Each row below holds a small network's activations on one record, seen along a few directions.
Here are examples, each followed by its value of one field, TOLE.
Other fields move the rows too, some of them a lot.
In the rows, zero is written as 500.
Random noise pushes rows far along 2 fixed directions. That doesn't count. These rows show it; they differ only by the noise:
[402 209 606 539 490 526 425 366 616 614 212 433 611 487 593 302 536 501
 315 660 523 489 574]
[413 340 524 561 502 535 458 517 562 679 501 675 384 542 584 538 666 647
 448 523 551 565 414]
[436 365 518 561 497 528 487 516 540 654 519 678 381 538 589 569 655 646
 465 508 547 555 416]
[536 383 554 547 465 485 598 393 477 485 382 499 538 475 619 538 501 529
 446 543 503 452 551]

[448 451 499 559 471 479 460 556 549 484 583 562 469 652 516 519 462 471
 607 526 494 415 525]
reb
[405 548 480 425 653 498 388 642 472 629 504 620 429 519 434 567 607 589
 557 427 550 590 444]
rul
[399 519 415 499 490 594 407 604 559 637 624 542 401 663 512 516 577 623
 549 468 540 536 444]
reb
[436 652 381 488 593 482 428 601 518 535 711 598 306 509 506 619 682 556
 555 443 498 531 465]
ninar
[677 661 426 558 465 552 720 561 385 427 867 670 408 516 544 824 535 620
 709 279 442 548 341]
vipi
[489 283 592 513 339 453 549 457 597 420 606 526 605 536 497 460 448 527
 466 515 473 421 514]
gesi
[516 562 397 575 360 523 426 599 569 614 722 738 363 680 426 511 648 577
 571 473 496 466 410]
duze
[431 299 562 514 415 523 409 487 654 578 481 518 501 561 437 413 536 449
 466 557 463 450 573]
fipa
[507 496 528 499 552 510 563 500 567 512 483 495 521 432 539 538 489 575
 533 498 541 441 482]
dega
[469 463 557 497 529 519 415 462 383 524 387 353 490 557 486 284 485 459
 369 590 512 423 655]
posi
[615 558 449 585 459 373 446 514 548 454 626 539 417 793 430 388 469 503
 564 532 342 400 579]
dega
[308 477 430 568 511 509 247 635 619 785 646 779 337 698 415 395 769 542
 458 575 536 630 358]
garem
[430 588 491 366 587 594 320 594 467 653 388 441 518 374 561 469 549 521
 486 516 615 743 404]
garem
[466 627 514 496 655 541 401 530 442 588 534 479 421 404 502 551 536 486
 514 544 479 459 534]
fena
[545 547 357 566 451 460 563 528 462 468 732 570 364 590 440 647 600 487
 586 386 511 470 374]
ninar
[361 331 595 416 534 475 366 392 659 518 184 301 720 478 477 121 437 346
 320 627 449 369 700]
rul
[515 516 542 467 369 511 409 441 560 498 413 435 471 546 429 388 490 389
 499 602 391 437 544]
fipa
[485 782 414 445 683 555 420 737 299 612 817 721 157 506 483 718 596 631
 638 427 582 603 452]
posi
[751 792 529 479 492 355 698 230 266 227 419 240 605 490 536 550 293 159
 586 561 414 276 793]
fena
[729 825 504 541 550 408 709 500 277 227 513 423 568 385 542 684 324 421
 626 438 416 376 627]
duze
[603 431 535 491 441 519 635 457 488 351 576 469 681 516 556 583 405 564
 512 436 363 456 416]
gesi
[563 479 592 568 500 516 565 466 532 369 435 465 576 472 542 434 463 469
 451 522 495 459 571]
vipi

Here are new rows. What is TOLE for each?
[479 545 501 454 652 493 429 460 525 561 370 409 528 476 455 433 498 496
 524 516 601 529 597]
dega
[602 839 527 544 635 363 369 471 293 381 603 420 369 676 402 394 394 209
 563 613 405 319 764]
posi
[628 803 526 488 711 472 493 457 284 447 484 356 465 329 525 586 427 345
 607 485 508 431 627]
fena
[605 350 493 433 364 561 744 360 520 283 465 542 726 502 557 674 408 595
 430 410 545 462 417]
gesi
[364 502 596 514 656 480 239 391 468 466 262 304 570 527 455 141 369 302
 330 648 413 345 756]
posi
[625 477 425 508 374 370 725 378 512 379 581 568 482 522 541 601 410 597
 594 469 481 473 570]
dega
[466 456 514 515 451 455 464 473 510 539 422 467 576 644 426 385 552 467
 474 554 402 385 549]
rul
[503 315 441 590 320 423 513 480 544 490 560 603 565 582 479 441 438 447
 455 520 456 441 502]
garem
[387 406 479 473 543 477 491 459 571 513 403 452 476 437 580 544 536 558
 359 383 500 578 387]
ninar
[544 378 611 400 301 483 664 366 482 368 456 356 638 437 586 474 463 515
 458 453 548 475 513]
gesi
[565 806 434 595 592 412 400 659 318 440 871 741 187 809 425 607 527 419
 644 487 381 355 579]
posi
